x =
[[ 0.3 -0.8  1.1 -0.8 -0.3 -0.8]
 [-1.7  0.8 -0.1  1.1  1.4  0.4]
 [ 2.0 -0.3  0.5 -0.3 -0.6 -0.3]
 [ 1.7  0.1  0.5 -0.2 -0.5  0.2]
 [-1.0  1.0 -0.1  1.3  1.8  0.5]
 [ 0.9 -1.2  1.0 -0.9 -0.5 -1.2]
 [ 1.5 -1.2  0.0 -0.1  0.3 -1.5]
 [ 2.1 -1.4  0.5 -0.7 -0.5 -1.5]
 [-0.3 -0.1  1.0 -0.5 -0.6  0.0]
 [ 2.2 -1.1  0.5 -0.6 -0.6 -1.2]
 [ 0.3 -0.8  1.1 -0.8 -0.4 -0.7]
 [ 0.4 -0.8  1.1 -0.8 -0.4 -0.7]
 [ 0.8  1.1  0.4  0.3 -0.2  1.3]
 [ 0.9  1.1  0.4  0.4 -0.3  1.3]]
The 3rd entry on the diagonal from the top-right corner is -0.3
Read off the bottom-right entry.
A: 1.3
The top-left entry is 0.3
Read off the bottom entry of the column that holds the smallest entry.
A: 0.9
Read off the largest entry in the first row.
A: 1.1
Read off the 2nd-last entry, reading row by row.
A: -0.3
The minimum is -1.7
Read off the last entry of the smallest entry's row.
A: 0.4
The fifth entry in reading order is -0.3
Read off the top-right entry.
A: -0.8
Read off the second entry on the main diagonal.
A: 0.8
Read off the entry directly below the smallest entry.
A: 2.0
Read off the 4th entry in reading order.
A: -0.8
The entry directly below 1.5: 2.1
The third entry on the main diagonal -> 0.5

M =
[[ 35 -36 -19  28  12 -10  -1  -7   2  17 -10 -24  -2 -15 -14]
 [ 11 -25  -9  19  -1 -11  12  -7   7 -28  16 -17   3   3  -6]
 [-24  17  19  24  14   7   1  -3   5  -3  -1  -2  -1  -5  19]
 [-14  -2  19  14  -2 -47   6 -10   2 -18  18 -33   7 -22   8]
 [ 32  42 -15 -10 -17 -31  -9  -3 -27  15 -10  13   1  12 -14]
 [ -4  10   2   6   0 -56   7   4   5 -13   7   0   3  25  11]
 [ 20 -46   4  16  -1  15  -6  13  -7  14 -19  -5   0   4   2]
 [ 35   8 -33 -20  -9 -16 -10 -17  -4 -11   7   5   2 -18  -5]
 [ 27  22  -3  39  20  10   3  -9 -18 -16  18  -5   0 -10 -11]
 [ 28 -23 -29   3 -17  18 -10   2  20  25 -19 -13  -3 -10   0]
 [  2  -8  -1   8   3  -8   5  -2  16 -20  26  -9   1   4  -1]]
The 3rd entry on the diagonal from the top-right corner is -1
The entry in the bottom-right corner is -1
The first entry in reading order -> 35
The 2nd entry, reading row by row: -36
What is the entry in the bottom-left corner?
A: 2
What is the top-right entry?
A: -14
The entry directly below 39 is 3
The third-last entry, reading row by row is 1
What is the first entry in the row that holds the largest entry?
A: 32
The largest entry in the last row is 26
What is the entry just right of 39?
A: 20
The third entry on the main diagonal -> 19
What is the smallest entry in the first column?
A: -24
The bottom entry of the column that holds the largest entry: -8
What is the fourth entry in reading order?
A: 28
What is the smallest entry?
A: -56
What is the bottom entry of the column that holds the smallest entry?
A: -8
What is the entry directly below the largest entry?
A: 10
The top entry of the column that holds the smallest entry: -10
The entry just right of the centre entry: 5
The entry directly below the centre entry: 13
The 3rd smallest entry is -46
The second smallest entry -> -47
What is the second-last entry, reading row by row?
A: 4
What is the entry directly above the centre entry?
A: -3
What is the entry just right of the smallest entry?
A: 7
What is the smallest entry in the last row?
A: -20
What is the last entry in the row that holds the largest entry?
A: -14
The entry directly below -47 is -31
What is the entry just right of the largest entry?
A: -15

X =
[[-15  16   4   0  21   5   5  26  25  16   7]
 [-10  10 -11   6  10  -7   9   5  19  16  13]
 [ 28  40  56   9  13  20 -36  50  16  -2 -29]
 [-21   2 -42  18  11 -17  50 -15  38  45  50]]
Counting starts at 1.
What is the entry at row 1, column 3?
A: 4
What is the entry just right of the smallest entry?
A: 18
What is the entry in row 1 and column 2?
A: 16
The bottom entry of the column that holds the largest entry: -42
What is the entry directly below 28?
A: -21
What is the entry just right of -17?
A: 50
What is the entry in row 3 and column 1?
A: 28
The top-left entry -> -15
The entry just left of the smallest entry -> 2
The entry in the bottom-right corner is 50
What is the maximum?
A: 56
The entry in the top-right corner: 7
The entry just right of 26: 25

[74.506, 127.815, -12.812, -56.543, 14.906, -42.748, -52.046, 28.107, -85.936, -4.734, -78.534, -121.546, 25.889, 46.340, -23.179]
The entry just left of -23.179: 46.340
The minimum -> -121.546
The entry just right of the smallest entry -> 25.889
Find the maximum.
127.815
Find the entry just right of 14.906.
-42.748
The entry just left of 127.815: 74.506
